A small network was trained on made-up records. Each row is its average activation on records with the value named, seen along a few directions.
Values that are neighbours, or in one group, have similar rows; names and order tell nothing.
In the rows, zero is written as 500.
Random noise pushes rows far along 15 fixed directions. That doesn't count. These rows show it; they differ only by the noise:
[557 492 566 617 486 218 709 550 776 512 437 743 620 438 449 740 667 430
 500 608 546 520 869 517 487 484]
[171 813 528 615 639 441 613 406 551 376 351 620 505 340 530 392 685 593
 511 592 484 416 649 694 476 509]
[501 606 398 646 391 535 658 500 549 761 282 274 441 360 567 506 640 567
 626 270 437 526 406 334 304 511]
[633 424 325 462 416 420 384 631 511 581 773 447 223 562 445 524 489 230
 494 378 435 551 598 276 561 519]
[424 515 768 498 583 462 495 406 501 439 615 613 402 731 640 485 511 641
 378 464 533 440 464 430 440 444]
[702 504 500 569 690 553 615 343 504 402 229 702 650 492 704 647 571 673
 476 457 516 675 640 583 389 460]
[301 616 405 616 403 332 546 538 517 607 373 483 519 198 494 558 633 433
 725 414 667 615 381 568 393 519]
[600 522 545 486 642 546 576 527 502 600 547 622 610 536 620 382 548 601
 282 474 475 623 444 672 445 504]
[559 512 463 481 529 394 684 426 688 603 479 729 462 617 467 365 508 351
 557 578 434 426 500 586 656 567]
[485 421 563 555 462 538 518 494 555 547 412 690 451 629 409 528 524 518
 272 365 421 507 580 344 386 476]
[557 696 566 311 475 275 633 556 503 462 532 524 338 572 712 587 493 425
 702 732 514 403 540 453 463 578]
[696 329 167 482 114 644 446 448 347 593 417 169 352 569 376 623 173 316
 752 312 471 502 281 267 565 574]
[505 706 641 406 526 512 524 591 346 332 266 592 345 745 659 551 592 414
 387 703 528 358 485 490 733 399]
[598 368 757 584 546 594 458 541 534 431 442 313 577 602 501 715 605 671
 417 474 474 466 581 353 575 324]
[748 514 460 709 431 447 508 478 414 525 701 278 534 521 772 549 374 659
 391 256 584 556 648 370 321 458]
[563 456 506 322 641 461 425 537 580 526 811 754 386 477 503 372 528 353
 515 420 358 637 454 406 459 646]
[433 424 552 656 561 564 343 389 497 337 466 382 687 231 406 363 324 741
 606 323 414 426 581 368 298 509]


Field H:
h1: [543 441 589 362 488 634 596 577 573 649 411 641 569 607 478 481 543 549
 385 554 391 545 370 473 416 578]
h7: [801 520 379 624 628 462 501 427 429 442 393 348 668 359 753 379 354 588
 718 472 605 523 505 613 532 447]
h6: [684 530 401 416 322 531 586 473 314 624 449 395 479 668 672 449 276 465
 545 480 583 475 183 557 518 550]
h3: [652 483 488 407 566 658 556 497 364 439 472 473 843 416 706 683 551 629
 413 554 606 747 456 756 463 490]
h8: [475 508 582 339 542 699 487 612 461 494 518 466 749 360 389 533 618 562
 417 700 464 569 362 674 559 597]
h10: [534 402 596 476 400 429 632 387 566 620 408 447 565 615 541 446 440 481
 684 512 584 348 295 443 581 473]
h5: [316 639 352 289 372 580 657 388 482 523 291 444 172 696 491 711 546 424
 748 703 433 465 418 515 489 578]
h9: [575 492 542 310 531 445 413 598 377 555 531 514 462 314 652 560 560 474
 632 388 509 671 327 300 234 568]
h4: [606 496 562 272 435 353 439 531 445 516 668 654 284 663 660 628 460 344
 611 600 655 530 359 320 434 599]
h2: [729 432 445 495 403 370 497 758 601 709 381 469 464 464 437 432 444 431
 421 527 435 372 681 196 291 508]
H is arranged as a line.
Q: Going along H from h3 by way of its neighbour h10, in what order are h1, h7, h6, h4 met?
A: h6, h7, h1, h4
Q: How many steps from neighbour to neighbour lead from h8 to h2, at the fewest?
A: 2

Field P:
p5: [839 219 370 639 278 269 689 439 761 668 625 592 756 349 402 935 422 326
 830 414 687 799 530 568 563 627]
p8: [111 630 554 883 611 423 536 315 689 612 629 531 497 447 524 130 616 646
 447 308 651 405 429 690 549 427]
p9: [366 862 485 250 633 597 591 477 375 479 122 292 204 492 637 416 626 698
 570 694 167 222 650 332 150 529]
p3: [521 599 361 510 467 464 400 579 223 332 211 748 440 538 633 430 449 206
 569 484 713 620 259 650 804 404]
p7: [740 361 635 431 549 547 634 462 540 608 268 559 867 437 543 485 507 526
 620 576 620 568 140 635 663 506]
p1: [374 516 607 348 791 298 243 561 556 287 953 441 216 406 452 452 514 521
 601 624 331 453 824 402 338 473]
p2: [604 331 618 389 757 335 330 579 674 492 719 626 527 285 525 551 583 584
 638 535 505 624 644 354 221 542]
p4: [453 510 430 292 796 464 470 267 457 335 305 337 402 455 684 511 477 625
 977 745 517 459 501 696 528 414]
p6: [284 596 397 496 379 557 516 533 345 417 279 529 666 366 432 604 493 606
 414 651 643 554 519 731 351 524]
P is arranged as a line.
Q: Name the neighbours of p3, in listed order.
A: p1
Q: Name the neighbours of p6, in listed order.
A: p7, p2
Q: Name the neighbours of p4, in listed order.
A: p9

Field Z:
z1: [547 464 773 321 616 365 586 577 520 537 502 515 569 608 642 623 516 676
 569 741 609 538 361 656 392 428]
z4: [551 291 482 456 382 410 446 448 461 552 587 354 640 431 448 669 312 618
 595 539 663 580 421 563 306 519]
z5: [492 659 565 449 509 585 694 270 572 362 477 288 506 594 659 494 494 581
 778 651 377 262 536 479 683 569]
z2: [527 462 247 397 397 611 427 409 448 233 644 501 310 601 381 891 559 195
 578 589 447 592 786 477 816 547]
z8: [681 376 240 468 517 367 415 623 498 402 306 262 341 456 357 809 473 388
 628 717 458 499 961 484 542 315]
z3: [630 563 138 598 579 470 418 483 447 427 644 444 447 386 559 489 484 323
 568 539 618 633 649 743 726 503]
z6: [775 584 242 785 501 550 636 572 489 678 345 289 679 430 636 288 484 513
 415 420 532 493 559 712 658 416]
z10: [511 379 501 370 400 571 407 633 425 430 321 736 691 385 249 554 358 446
 328 609 467 529 482 517 393 594]
z9: [681 589 456 487 423 609 751 393 502 548 592 498 511 719 607 516 402 554
 327 425 314 493 615 492 496 599]
z7: [303 355 623 311 469 529 466 607 612 480 480 581 501 464 233 853 666 469
 604 676 514 658 460 513 503 515]
Z is arranged as a line.
Q: Going along Z from z5 by way of its neighbour z2, in what order are z8, z6, z9, z7 met?
A: z7, z6, z8, z9
Q: How many steps from neighbour to neighbour lead from z1 to z4, at the fewest?
A: 5
